These are the activations of a small neural network, seen along a few directions. Each row is one input.
Each table varies a few parts of the input and shows all the possible inputs, shuffled.
A made-up example of a description, with smaller parts first: one of 6 places along a line, together with either a single point or one of 11 places along a line or (one of 3 separate values, together with one of 5 places around a ring).
Shared parts are said once, and a part with two or three values counts as separate values.

Other details of the inputs shift rows strongly along two fixed directions, in all tables alike. That doesn't count.

A family of inputs:
r1: [-96  36 -66 -49  41 -35 -49  12  -9 -44 -43  -1]
r2: [ 44  -5  62  19  72  -3  14  95  16 -51  58   9]
r3: [ 13   2  -4   4 -51  29 -10 -47  -6  49 -10 -12]
r4: [111 -25  90  52  -4  29  46  17  23  35  66  13]
r5: [105  -9  60  43 -31  24  47 -11  26  37  58   4]
r6: [-55  32 -22 -39  84 -24   3  68   3 -82  -6  27]
r7: [ 89 -15  69  28  20  37  40  64  21 -27  71   5]
r8: [ -5  -1 -15   8 -50   0 -33 -72  -3  73 -25 -19]
r9: [ -19  -56  -46   13 -123  -26  -13 -115  -16   50  -80  -15]
r10: [ -54   31   -1  -38  109  -24    6   98   -3 -101    3   31]
r11: [102 -32  93  40  32  38  42  66  12 -13  75   4]
r12: [ 11  -1   3   4 -25  28  -9 -26  -4  31  -2  -4]
r13: [ -81  -43  -94    2 -107  -34    9  -90  -46   61  -75  -24]
r14: [-80  33 -46 -45  68 -40 -34  37 -10 -74 -20  -4]
r15: [ 48  -1  19  32 -63  26  11 -66  14  89   0   2]
r16: [-103   38  -55  -54   72  -37  -45   43   -9  -66  -37    5]
r17: [-32  15 -48 -21 -45  12 -24 -73 -10  34 -33 -20]
Description of these inputs: either one of 2 separate values or (one of 3 separate values, together with one of 5 places along a line).

A family of inputs:
r18: [-48  22 -34 -34  15  14 -25  -7 -10 -11 -21  -2]
r19: [-40  22 -32 -28   0  15 -23 -22  -7   4 -22  -3]
r20: [ 15  10  -8   2 -51  32 -11 -60   3  60  -7  -9]
r21: [ 56 -28  44  33   1  -4  44  34   6 -10  35  10]
r22: [ 25  13  38  -4  64  13  18  71  12 -51  43  16]
r23: [ 69 -38  46  35 -21  18  42  22   4   2  40  -2]
r24: [-64  40 -36 -38  42 -13 -24   3  -3 -22 -26  13]
r25: [  6 -23  32  16  65 -59 -29  76   9 -69  17 -13]
r26: [ 22   9  40  15  51 -28 -46  46  21 -20  24 -14]
r27: [ 14 -17 -13  21 -70  -7  11 -64  -1  60 -23  -3]
r28: [-64  -2 -44 -27  13 -20  -6   4 -20 -35 -35   1]
r29: [-42  -4 -36 -11 -14 -22  -1 -19 -14   1 -32   2]
r30: [ -6 -23 -21   4 -53  10   1 -44 -14  29 -21 -14]
r31: [  5  17  20 -12  54  13   9  52   6 -43  26  11]
r32: [ 16  17  -6   4 -48  23  -8 -62   7  64  -7  -3]
r33: [-34  -9 -31  -9 -18 -13   0 -19 -15  -3 -28  -1]
r34: [ 29 -29  25  14  10   7  31  42  -4 -31  27   0]
r35: [  8 -19 -14  15 -62   0   9 -54  -6  46 -20  -6]
r36: [105  -2  69  47 -27  33  34  -8  29  59  58   7]
r37: [-71  42 -40 -43  47 -12 -24   9  -4 -31 -27  12]
- Changing only one part turns r28 into r31. The same change can be made to r25. Which row results? => r26
- What do these inputs look like to the network? => one of 2 separate values, together with either a single point or one of 9 places along a line

A family of inputs:
r38: [  0  15   5 -17  53   3   8  50  16 -28  16   7]
r39: [76 -4 73 32 20 35 33 22 12  6 54 -6]
r40: [-69   8 -52 -24   1 -58 -34 -40  -3 -17 -59   0]
r41: [-37  17 -31 -21 -17  10 -32 -59 -13  40 -24   1]
r42: [ 40   9  -8  10 -92  26 -25 -82   7  86 -10 -13]
r43: [ 98  -1  43  29 -57  36  10 -23  20  55  30 -11]
r44: [-54  27 -27 -40  84 -16 -13  67   9 -62   0  19]
r45: [ 20  12  16   1  -5  12 -14   8   9  -4  20   3]
r46: [ -6 -14 -14  -2   2 -18  39  23 -15 -38  15  -2]
r47: [-66  -9 -50  -8 -59 -25 -53 -73 -21  61 -73 -17]
r48: [ 41   2  14   0 -36  27  -1 -54  -2  64   2  -8]
r49: [ 56  -3  51   4  46  22  18  47   4 -17  53  13]
r50: [  57  -44  -12   37 -123   14   27 -110    6   80  -12  -27]
r51: [ 45  -6  31  29  -9 -28  27  10   6  11  29   3]
r52: [-11  -1   5  -7   8   7  48  20  -6 -30 -20  51]
r53: [-48  32 -39 -20 -18   0 -44 -37  -5   7 -32  -7]
r54: [-25 -41  12  -7  46  -4  20  91 -17 -79  15   3]
r55: [-36 -16 -19  -3   7 -38 -34 -14  -2 -16 -44   0]
r56: [-48 -35 -40 -17  -7 -12  -9  -9 -16 -38 -39 -11]
r57: [ 59 -22  65  44  38 -15  37  85   2 -23  58  10]
r58: [-26  20 -18  -2   9   5 -13 -11  12  14  -5   0]
r59: [32  5 30 17 14 24  6 -4 -1 13 26  1]
r60: [ 88  -7  73  49  -2  33  43  23  34  28  60 -10]
r61: [-86  45 -54 -39  14 -10 -45 -16 -10 -31 -53 -14]
r62: [-52 -12 -24 -20  60 -23  23  87 -34 -79   5   7]
r63: [-47  22 -29 -21  22  -4 -22   0   9  -1  -8   8]
- What do these inputs look like to the network? => either a single point or (one of 2 separate values, together with one of 5 places around a ring) or (one of 3 separate values, together with one of 5 places along a line)
- Which other rows does r61 become when the choice among 3 separate values takes its other values? List them by row number. => r39, r60
- Which other rows does r50 become when the choice among 2 separate values takes its other values? List them by row number. => r40

A family of inputs:
r64: [-15   8 -13 -10  11 -10   3  18   2 -49 -15   0]
r65: [-25  -6 -16   3  14 -24  -9  22   1 -26   4 -16]
r66: [-64  72 -20 -55 101 -19 -31  55   5 -71   3  17]
r67: [-20 -18  18   0  62 -22  -4  52  -8 -43   3  -1]
r68: [ 85 -11  51  33 -27  43  66  17   7  38  53  17]
r69: [ 40 -24   7  21 -66  -1 -20 -35   3  47  -9 -11]
r70: [-55   5 -46 -25 -19 -30 -40 -29 -11  12 -55   9]
r71: [  3   0 -15   2 -65  37  12 -48 -11  70 -15   2]
r72: [107 -33  58  47 -46   5  23  11  14  21  48  -8]
r73: [-18  -7   6 -11  55  -5  13  50  11 -65  -4  15]
r74: [ 46  -4  49  31  42 -21  40  80  17 -41  58  12]
r75: [-31  -8 -11 -25  45  21  11  61 -14 -56  12   1]
r76: [-23 -16 -31   5 -51 -15 -30 -73 -20  44 -35 -39]
r77: [44 -8 36 23 -9 12 26 13 19 -2  8 14]
r78: [-78  67 -23 -54  86  -5 -56  37   4 -39 -24  20]
r79: [-43  11 -48 -26 -22 -37 -23 -33 -12   3 -40   3]
r80: [ 31  -9  12  28 -50 -12   5 -50  -7  55  -2 -16]
r81: [-21  -7 -13 -18  33 -32  -1  23   0 -31  -9  17]
r82: [-55  61 -54 -39 -19   5 -71 -64  -1  36 -40 -18]
r83: [ 16  53  48 -17 115   4   6  96  23 -64  52  36]
r84: [-14 -11  18   3  47 -22 -16  57 -13 -47   1  -8]
r85: [ 95 -30  58  60 -32   4  47   5  26  39  64 -10]
r86: [ 53 -12  30  20 -11 -13  20  12  11  12  19  20]
r87: [-21  -4 -42  -6 -57   2 -13 -72   1  22 -42 -22]
r88: [-23  16 -20 -24  17   9  29  29 -15 -27   7  12]
r89: [ 19  -7 -14  12 -62   7  16 -72  11  42 -18 -11]
r90: [104 -39  57  43 -35   2  39   2  18  26  54  -4]
r91: [ 11  -1 -22   3 -74  34  11 -49 -15  53  -6 -15]
r92: [-29 -20  -1  -3  34 -20 -24  25 -15 -33 -10 -19]
r93: [38 -5 32 15 -4 15 37  4 -1  6 19 26]
r94: [ 35 -17  49   8  62  11  50  68   2 -57  47  29]
r95: [-66  13 -57 -34 -25  17 -20 -21 -26   9 -42  -5]
r96: [-68  59 -58 -44   4   4 -53 -78   4  49 -45   1]
r97: [-58  11 -47 -27 -22  -3 -21 -36 -26 -10 -42  -2]
r98: [ 87 -24  44  32 -34  45  66   5   6  33  62  -4]
r99: [ 39 -19  26  13  -7  16  38  -3  -3  -3  30   6]
r100: [-30  -6  -3  -6  44 -30   0  16 -10 -23 -10   3]
r101: [-43  -3 -41   7 -45 -13 -27 -61   2  61 -39 -13]
r102: [-20 -13   3   4  45 -19  -9  60   6 -47  14  -7]
r103: [-26  -3 -16 -25  39  15  21  53 -16 -58  17  -4]
r104: [ 84 -31  56  35 -24  55  56  18   8  36  56   3]
r105: [-37   9  -9   1  29 -26 -10  38   2 -17  -9  10]
r106: [-24   6 -14   4  10 -28 -11  29  -2 -25   0  -8]
r107: [-21   9   1 -19  45  -9  22  42 -14 -62   8  23]
r108: [-16 -17 -43  -8 -64 -16 -32 -68  -9  37 -36 -24]
r109: [-26  -3   6 -17  45   3  -1  55 -16 -67   0  15]
r110: [ 29 -22   9  26 -46  -9   7 -55  -5  53   1 -24]
r111: [-54   6 -40 -13 -15 -30 -38 -33 -26   3 -44 -23]
r112: [-68  58 -15 -53 100  -3 -63  71   3 -74  -8   7]
r113: [-17 -12  -4 -14  28   5   8  25 -15 -55   7  -1]
r114: [-36  -9 -15 -15   4   9  -4 -17 -13  -5 -23  11]
r115: [ 50 -13  66  29  60 -17  37  77   3 -38  46  17]
r116: [85 11 72 25 18 48  0 10 35 40 58  1]
r117: [-21 -23 -40  -7 -60 -11 -43 -64  -6  42 -43 -20]
r118: [ 24   2   3  34 -51 -10  10 -41  12  69  -1   4]
r119: [ 41  15  18   9 -31  44 -43 -51  20  66  13 -24]
r120: [-35   7 -50 -19 -45  23  13 -62 -15  56 -28   2]
r121: [-19   0  13 -11  38   4  11  40 -11 -42  -2  27]
r122: [-62  48 -32 -51  72  -3 -54  24   1 -54  -6 -12]
r123: [-27 -16   3 -18  52   6   0  50 -13 -69   4   8]
r124: [-28 -14 -11 -19  34 -26 -16  31  -2 -36 -14  10]
r125: [102 -15  59  47 -39  19  55  -3  26  19  42   4]
r126: [ 94 -29  62  62 -22   7  48   9  29  46  59   2]
r127: [-19   2 -35  -1 -67   7 -24 -69   2  36 -53 -12]
r128: [ 33 -10   2  20 -49  12  24 -59  17  46 -11   3]
r129: [-38   0 -26   2 -41 -17 -34 -62 -18  58 -52 -12]
r130: [101 -14  63  48 -29  21  57   1  29  25  37  17]
r131: [-28  -9 -40  -7 -53   8 -25 -67   3  26 -50 -19]
r132: [-58  54 -57 -41 -11   3 -51 -82   2  44 -35 -14]
r133: [-18  -1   6   7  38 -22 -11  66   3 -44  10   0]
- Changing only one part turns r88 into r98. The same change can be made to r109. Which row results? => r123
- What do these inputs look like to the network? => one of 2 separate values, together with one of 5 places around a ring, together with either a single point or one of 6 places along a line
- Which other rows does r69 become when the place on the line of 6 takes its other values? List them by row number. => r84, r95, r109, r127, r133
- Which other rows does r102 become when the place on the ring of 5 takes its other values? List them by row number. => r65, r85, r101, r126
- Which other rows does r111 become when the place on the line of 6 takes its other values? List them by row number. => r64, r72, r91, r97, r106
- List by row number the other rows that have the choice among 2 separate values and the place on the ring of 5 in common with r76. => r65, r87, r103, r108, r113, r122
- Which other rows does r67 become when the place on the ring of 5 takes its other values? List them by row number. => r76, r92, r100, r110
